Each row below holds a small network's activations on one input, seen along a few directions.
Each table varies a few parts of the input and shows all the possible inputs, shuffled.
Descriptions start from the smaller parts, as in this example, which fits no table here: one of 3 separate values, together with either a single point or one of 11 places along a line or (one of 6 places along a line, together with one of 8 places around a ring).
Shared parts are said once, and a part with two or three values counts as separate values.
In the rows, 128 means zero.

Rows:
r1: [156 102 107 101  88  84  78 134 111  62 142 102]
r2: [152 110 143  83 147  76 171 183 170 114 130  40]
r3: [177 166 119 147 153 226  68 172 160 138 182 145]
r4: [ 45 142 138 137 165 150  90  75  86 116  86 123]
r5: [128 116 124 151 153 195 147  80  98  78 171 159]
r6: [174 120 163 126 105 160 209 178 111 154 156  88]
r7: [124  94 137 162 122 164 194 110 155 136 153 182]
r8: [146 154 145 123  67 161 156 151 103 107 157 169]
r9: [134 124 127 100 154 102 144 175  71 199  89  97]
r10: [ 96 149 149  87 120 107  97 153  78 146  95 167]
r11: [175 121 110 101 171  97 183  85 202 140  93  57]
r12: [123 109 132 156 132 181 164  92 130 104 157 182]
r13: [ 47 139 131 150 150 136 106  92 115 131  72 148]
r14: [ 82 186  99 121 149 168  31 145 133 204 171 107]
r15: [157 146 146 102  75 177 141 131  71  91 160 145]
r16: [141 144 159 138  62 141 187 172 123 134 160 167]
r17: [129 113 131 117  90  57 129 185 173  93 140 118]
r18: [165  66 115 141 148 192 209  96 151 170 125 101]
r19: [136 123  97 148 137  72 114  67 163  88 134 144]
r20: [134 113 115 142 129  60 143  83 191 117 124 139]
r21: [186 160 144 163 149 127  11 152 190 132 168  96]
r22: [104 109  85 153 158 143 153 104 115 202  44  74]
r23: [ 98 141 157  71 125 128  77 129  57 134  95 140]
r24: [101 141 149 108 121  85 124 181  98 167  97 173]
r25: [ 59 132 129 163 145 115 134 115 133 161  70 151]
r26: [141 109 117 111  81  70  95 157 146  74 135 120]
r27: [145 129  88 154 158  83 101  58 122  64 151 122]
Q: What is each input in this table made of?
A: one of 3 separate values, together with either a single point or (one of 2 separate values, together with one of 4 places along a line)
Q: Change only the choice among 3 separate values in r13. List by row number the other rows that result.
A: r12, r19
Q: Change only the place on the line of 4 in r1. List by row number the other rows that result.
A: r2, r17, r26
Q: List by row number the other rows that have the choice among 3 separate values in common with r18.
A: r3, r5, r6, r7, r8, r12, r15, r16

Rows:
r28: [ 86 130 148  99 109 165 122 159  93 157 122 151]
r29: [104 102 112 123 145 133 109  80 160 127  95 125]
r30: [130 122 105 156 156 154 145  89 126 132 118  99]
r31: [194 112 133 141  78 154 152 120 153  52 207 166]
r32: [147 119 137 147 159 167 165 114 112 156 125 148]
r33: [117 146 146 160 109 171 159 149  90 156 110 156]
r34: [103 146 109 134 143  88  56 132  93 133 119 126]
r35: [194 133 130 127 129 107 139 186 190 123 172  63]
r36: [ 76 155 120 136 155  91  75 105 145 131 113 143]
r37: [ 95 157 138  78 118 129  69 137  87 147 109 140]
r38: [162  87 130 108 108  50 218 135 160  95 116  91]
Q: What is each input in this table made of?
A: either one of 3 separate values or one of 8 places around a ring
Q: A walk changes only the place on the ring of 8. It starts at r32 and steps to r30. List the rest of the walk in order.
A: r29, r36, r34, r37, r28, r33

Rows:
r39: [159 102 133 142 104 168 200 125 127 133 150 143]
r40: [ 62 163 131 138 146 163  83 105  82 153 103 166]
r41: [175  86 134 137 121 139 211 125 174 114 145 119]
r42: [138 120 149 130 101 186 172 137 102 109 168 167]
r43: [202 118 115 126 102  90 133 145 184  74 176  86]
r44: [ 77 133 115 130 166 145  97  99  91 171  89 137]
r45: [100 124 118 130 170  98 120  98 126 146  70 100]
r46: [142 146 154 119  86 193 143 170  84 124 170 163]
r47: [194 111 122 135 116  99 186 137 190 106 160  91]
r48: [ 60 169 146 127 137 175  39 146  68 163 116 176]
r49: [108 134 109 110 149  50 101 118 154 138  83  86]
r50: [120 130 110 114 137  30  50 131 154 103 107 102]
Q: Changing only one part turns r44 into r39. The same change can be made to r49. Which row results?
A: r47
Q: What is each input in this table made of?
A: one of 2 separate values, together with one of 6 places along a line

Rows:
r51: [128 117 111 130 123  85 119 138 181 150  86  93]
r52: [208 129 135 153 104 174 168 171 160 127 182 108]
r53: [182  86 120 139 116 220 182 122 162 133 194 119]
r54: [109 145 124 150 125 126  91 122 132 112 162 179]
r55: [ 97 138 132 130 161 132 141 126  86 183 106 160]
r56: [111 152 123 116 106 166  95 146  63 155  93 140]
r57: [100 136 114 143 158 126 149  79 176 122  94  94]
r58: [167 103 134  91 145  68  96 122 143 120 127  88]
r59: [151 115 100 144 134  93  86 134 145  89 130 109]
r60: [104 155 149 139 121 149  87 115 111 133 141 196]
r61: [165  90 127 128  85 109 231 121 134 107 150 156]
r62: [113 140 131 155 102 120  77 150 128 105 152 142]
r63: [143 134  84 139 147  95 102 102 149  93 141 138]
r64: [102 173 151 103  92 126  74 151 100 115 155 143]
r65: [108 157 146 138  93 145  74 141 103 124 130 156]
r66: [ 96 124 123 148 139 161  94  95 127  97 147 156]
r67: [124 138 103 131 142  88 137 105 183 150  99 126]
r68: [168 107 117 135 134  76 101 107 142 134 113  86]
r69: [ 75 131 147 141 178 169 151 109  85 159  97 138]
r70: [178 101 170  96  86  93 214 168 137  76 135 131]
r71: [106 150 130 125 136 170 108 120  68 161 107 176]
r72: [128 116 130  84 136  77 116 156 181 133  98  96]
r73: [100 131 126 123 134 131 126 152  79 179  94 116]
r74: [150 117 115 103 142  85  79 147 145  76 147 108]
r75: [ 72 124 136 154 171 150 159 103 127 149  92 107]
r76: [212 156 162 113 117 158 170 184 163 105 189 106]
r77: [135 125 116 144 161 116 130  53 140 108 120  85]
r78: [196 116 124 143 113 181 178 145 163 142 202 140]
r79: [ 98 112 125 141 133 108 130 158 131 174  87 100]
r80: [ 98 123 136  97 134  92 126 169 132 160  99  93]
r81: [ 90 132 154 138 134 184  91  96 109 123 126 179]
r82: [ 94 134 139 130 152 204 117 109  74 148  88 170]
r83: [ 95 145 133  82 131 114 122 162  79 168 115 105]
r84: [144  76 118 131  87 149 236  92 132  95 152 128]
r85: [110 154 141 120 104 103  75 160 127  94 172 134]
r86: [125 125  89 147 160 132 111  75 144  70 131 108]
r87: [ 96 128 125 144 156 112 148 128 133 177  96 140]
r88: [105 166 127  85 101 147  95 157  61 146 117 124]
r89: [160 128 106 133 147  78 120  78 146 135 125 115]
r90: [176  90 147 134  79 105 216 155 137  93 129 131]
Q: What is each input in this table made of?
A: one of 4 places along a line, together with either one of 2 separate values or one of 8 places around a ring
Q: Changing only the place on the line of 4 turns r73 into r83. The same change can be made to r52. Which row results?
A: r76
Q: Change only the choice among 2 separate values in r70. List by row number the other rows that result.
A: r76
Q: List by row number the other rows that have the place on the line of 4 in common with r53.
A: r57, r66, r69, r75, r77, r81, r82, r84, r86
Q: Change only the place on the ring of 8 in r64. List by row number the other rows that result.
A: r58, r72, r74, r80, r83, r85, r88

Rows:
r91: [122 130 100 153 160 105 107  77 132 128 109 118]
r92: [140 132 131 104 109  88 112 145 126  70 149 120]
r93: [124 105  94 129 155  67 162 109 186 160  90  47]
r94: [143 151 136 137  98 130 101 170 129 138 152 155]
r95: [ 75 146 146 143 134 164 141 134 115 152 119 168]
r96: [130 144 137 107 105  99  77 167  97 121 120 131]
r97: [123 113 126 159 113 142 158 106 141 122 127 169]
r98: [149 101 124 145 122 184 178 102 122 115 135 138]
r99: [118 116 123 127 119 104 137 100  98 111 102 141]
r100: [125 130 108 146 150  99 101  97 150  99 125  98]
r101: [100 134 100 139 178 120 101  81 116 166 101 131]
r102: [159 138 130 127 101 110 107 171 156 118 178 151]
r103: [113 102 125 144 138 198 173 111 103 143 125 142]
r104: [ 92 157 150 142 116 158 114 153 107 160 123 159]
r105: [121 140 122 126 141 110  46 139 144 132 107 109]
r106: [190 131 129 114 101 153 133 159 128 121 191 123]
r107: [141 131 128 101 111  84  84 171 119 101 146 126]
r108: [ 90 116 133 156 129 153 153 115 119 154 123 173]
r109: [100 133 137 130 139 205 165 131  96 144 129 135]
r110: [ 73 146 147 106 138 133 117 123  73 145  99 145]
r111: [125 124 116 122 144  99  54 143 161 117 133 102]
r112: [ 97 159 124 120 161 133  60 119 122 163  88 124]
r113: [ 87 115 131 117 133 119 131 104  75 151  99 149]
r114: [133 121 122 115 113  90 131 118 121  77 119 126]
r115: [193  80 140 130 159 129 231 135 163 148 115  84]
r116: [192 124 140 114 101 150 153 128 143  92 192 121]
r117: [117 148 139 131 121 197 136 150  87 156 137 128]
r118: [ 89 157 114 125 182 135  87  99 118 161  95 131]
r119: [155  94 132 140 134  89 210 134 191 150 110 107]
r120: [167 145 131 125  98 171 126 162 106 140 166 123]
r121: [147 122 130 142 106 123 155 117 162  93 150 154]
r122: [125 127 127 132 141  99  80 118 162  87 142  92]
r123: [177 111 133 127 113 163 172 108 139  95 160 128]
r124: [ 84 151 154 105 121 130  90 142  75 149  95 141]
r125: [132  99 110 104 125  63 189 129 158 143  75  73]
r126: [160 135 139 128  98 113 135 143 169  88 181 146]
Q: What is each input in this table made of?
A: one of 4 places along a line, together with either a single point or one of 8 places around a ring
Q: Changing only the place on the line of 4 turns r97 into r99. The same change can be made to r95. Which row results?
A: r110
Q: Change only the place on the ring of 8 in r123. List by row number the other rows that result.
A: r98, r103, r106, r109, r116, r117, r120
Q: Change only the place on the ring of 8 in r112. List by row number the other rows that result.
A: r91, r100, r101, r105, r111, r118, r122
